These are the activations of a small neural network, seen along a few directions. Each row is one input.
Each table varies a few parts of the input and shows all the possible inputs, shuffled.
Descriptions start from the smaller parts, as in this example, which fits no table here: one of 4 places along a line, together with either a single point or one of 9 places along a line or (one of 2 separate values, together with one of 5 places around a ring).
Shared parts are said once, and a part with two or three values counts as separate values.

Other details of the inputs shift rows strongly along three fixed directions, in all tables alike. That doesn't count.
These rows show it; all are for the same input, with only those details redrawn:
[ 0.30  0.65 -0.56  1.87  2.78  1.32  2.87  2.99 -4.89 -0.07  2.17]
[-1.58 -1.32 -0.30  2.87  3.78  1.43  2.00  1.13 -2.64  2.19  2.68]
[-2.95 -2.70  2.93  0.96  1.61  0.75  2.19  0.02  3.57  1.07  3.02]
[ 1.76  2.50 -0.92  0.28  0.92  1.26  1.34  3.42 -5.55 -2.23  1.13]
[-1.60 -1.14 -1.50  2.44  2.85  2.00 -2.54 -1.39 -1.80  2.53  1.53]
[ 2.92  4.16  0.59 -2.59 -2.23  0.87  0.63  3.96 -3.43 -5.71  0.31]
[-1.11 -0.20 -1.67  1.00  1.08  2.07 -5.48 -2.56 -0.32  1.34  0.45]
[-1.32 -0.56  0.08  0.60  1.08  1.44 -1.98 -0.77  0.30  0.53  1.34]

A family of inputs:
R1: [-1.04  2.77 -0.70  0.80 -3.02  0.95 -1.69  1.52 -2.54  0.51  0.95]
R2: [-0.03 -0.22 -2.69  3.65  4.26  1.10 -2.09 -2.87 -0.26  2.55 -0.56]
R3: [-3.73 -0.54  2.40 -3.19 -4.02 -0.80  0.23 -0.08  4.98 -1.96  2.10]
R4: [ 2.13 -0.66 -0.29  0.29  2.90 -1.45 -1.21 -1.83  1.45  1.06 -0.50]
R5: [ 0.67  3.67 -0.92  2.12 -1.32 -0.18  1.37  1.40 -1.46  0.07 -0.55]
R6: [ 0.90  1.09 -4.91  1.09  1.97 -1.10 -0.74 -0.22 -2.84  1.14 -0.01]
R7: [-0.76 -1.96 -1.63 -2.08  1.56 -1.31 -4.48 -4.29  6.38  0.29 -0.21]
R8: [-1.03 -0.20 -0.92  5.57  3.44  0.35  3.11 -0.06 -1.51  1.55  0.36]
R9: [-2.32 -0.82 -0.05  2.88  1.15 -0.04  1.35  0.21 -3.70  3.88  2.21]
R10: [-2.82 -3.73  1.29 -2.13  1.97 -1.01  1.80  0.11  4.06  0.58  3.80]
R11: [ 2.29  1.43  1.07 -0.90 -1.15 -2.39  1.40  0.45  1.61 -1.10 -0.48]
R12: [-2.47 -0.29 -3.91  4.23  2.83  0.33 -0.82 -2.87 -1.87  2.59 -0.27]
R13: [ 0.52 -1.98  3.20 -2.97 -1.60 -0.41  6.17  3.07 -0.90  2.91 -0.48]
R14: [ 3.58 -1.57 -1.25 -3.42 -3.61 -0.17 -7.50 -5.60  5.10 -0.52 -5.47]
R15: [ 3.73  2.38  4.65 -5.65 -3.76 -1.23  8.87  4.07  1.50 -1.22 -3.76]
R16: [-2.40  0.74 -3.35  2.11  0.63  1.13 -0.80  0.30 -5.68  0.64  1.26]
R17: [ 4.42  2.30  1.54 -5.68 -4.57 -1.31  1.32  0.57  1.68 -1.43 -5.37]
R18: [ 3.52 -2.94  0.23 -0.43 -0.06 -0.16  1.32 -1.14  2.19  0.08 -2.47]
R19: [-0.26 -1.08 -1.95  4.27  3.28 -0.15 -1.99 -4.19 -1.46  1.93 -1.29]
R20: [-0.56  0.08 -2.96  0.20  1.28 -0.55  2.31  3.09 -5.10  0.78  2.96]
R21: [-2.62 -4.31  3.71  0.82  1.08  0.06  0.70  3.21  4.06  2.45 -2.19]
R22: [ 0.26 -2.13  0.27  0.54  3.40 -0.42  0.25  0.19 -2.05  2.40  2.24]
R23: [-2.42 -1.47  1.28  2.23  0.38 -1.13 -0.75 -4.11  4.68  3.55 -0.14]
R24: [ 2.61  1.87  1.02 -0.84  0.17 -1.16  0.95  1.50  2.64 -1.75 -0.03]
R25: [-1.77 -1.16  3.48 -0.66  0.15  0.54  2.71  1.46  3.05 -1.34  2.48]
R26: [-3.36 -1.15  1.17 -0.72 -1.33 -1.57  0.72 -2.52  7.17  0.04  0.42]
R27: [ 5.29  4.16 -2.97 -1.66  0.00 -0.22 -4.70 -1.97 -3.40 -4.25 -3.63]
R28: [ 1.24 -5.04  1.19 -0.74 -0.58  1.00  0.90 -0.27  1.13  1.42  0.14]
R29: [ 2.08  2.14 -1.90 -0.40 -1.12 -0.50 -2.49  1.26 -5.32  0.19  0.37]
R30: [ 2.10  0.72  0.32  0.04  2.55  0.06  4.38  3.15 -6.42 -2.06  1.66]
R31: [-1.47 -1.24  1.51  2.31  0.74 -1.35  3.05 -0.12  4.88  3.12  1.80]
R32: [ 1.74  1.78 -2.51 -0.34  0.11  1.19 -5.82  0.04 -3.03  0.49  0.37]
R33: [-0.02  1.85  0.30  2.66  0.49  0.87  5.01  4.90 -6.21 -2.06  1.95]
R34: [-1.37 -0.74 -0.99  0.71  1.42 -0.87  2.00 -1.30  1.69 -2.45 -0.11]
R35: [-2.66 -1.08 -4.02  0.34  0.04  1.42 -7.20 -4.32 -1.12 -0.20 -0.22]
R36: [ 0.96  1.63 -1.82  0.23 -1.16  0.86 -5.22 -1.90 -4.71 -1.92 -1.23]
R37: [ 3.60 -1.30  2.56 -5.04 -4.62 -0.35  2.02  2.51  0.35 -3.53 -1.36]
R38: [-1.41  0.06 -0.45  0.89 -1.32  0.21 -2.00  0.44  0.18  2.62  2.03]
R39: [ 1.13  2.70 -0.08  1.67 -1.01 -0.92  0.24 -0.72 -1.63 -1.37 -1.79]
R40: [-0.46  0.53 -1.61 -4.98 -1.99  0.66 -6.04 -2.67  2.34 -4.35 -0.41]
R41: [ 1.20 -0.93  3.49 -0.43  0.21 -1.33  2.55  3.92  4.77 -1.44 -5.08]
R42: [-2.85  1.03  3.56  1.05 -3.27  0.30  3.33  2.79  1.44 -1.18  2.10]
R43: [ 1.26  0.53  2.50 -5.37 -4.20  0.84  1.41  1.18 -0.46  1.91 -2.81]
R44: [-2.17 -2.88 -0.88 -0.22  3.56 -0.59  0.11 -3.75  5.31  0.09  0.46]
R45: [-3.59 -1.75  3.94  1.17 -1.38 -0.44  2.24 -0.46  2.09  0.81  1.99]
R46: [ 1.95  6.32 -0.55 -1.45 -6.36  0.10 -5.36 -0.87  1.70 -5.14 -3.86]
Changing only one part turns R14 into R37. The same change can be made to R34. Which row results?
> R35
Changing only one part turns R42 into R46. The same change can be made to R16. Which row results?
> R12
Describe the family of inputs behind these rows.
> one of 2 separate values, together with either a single point or one of 4 places along a line or (one of 3 separate values, together with one of 6 places around a ring)
Change only the choice among 3 separate values in R20. List by row number the other rows that result.
> R29, R38
Change only the place on the line of 4 in R13. List by row number the other rows that result.
> R28, R37, R43
Change only the place on the ring of 6 in R46. List by row number the other rows that result.
> R2, R5, R8, R24, R31
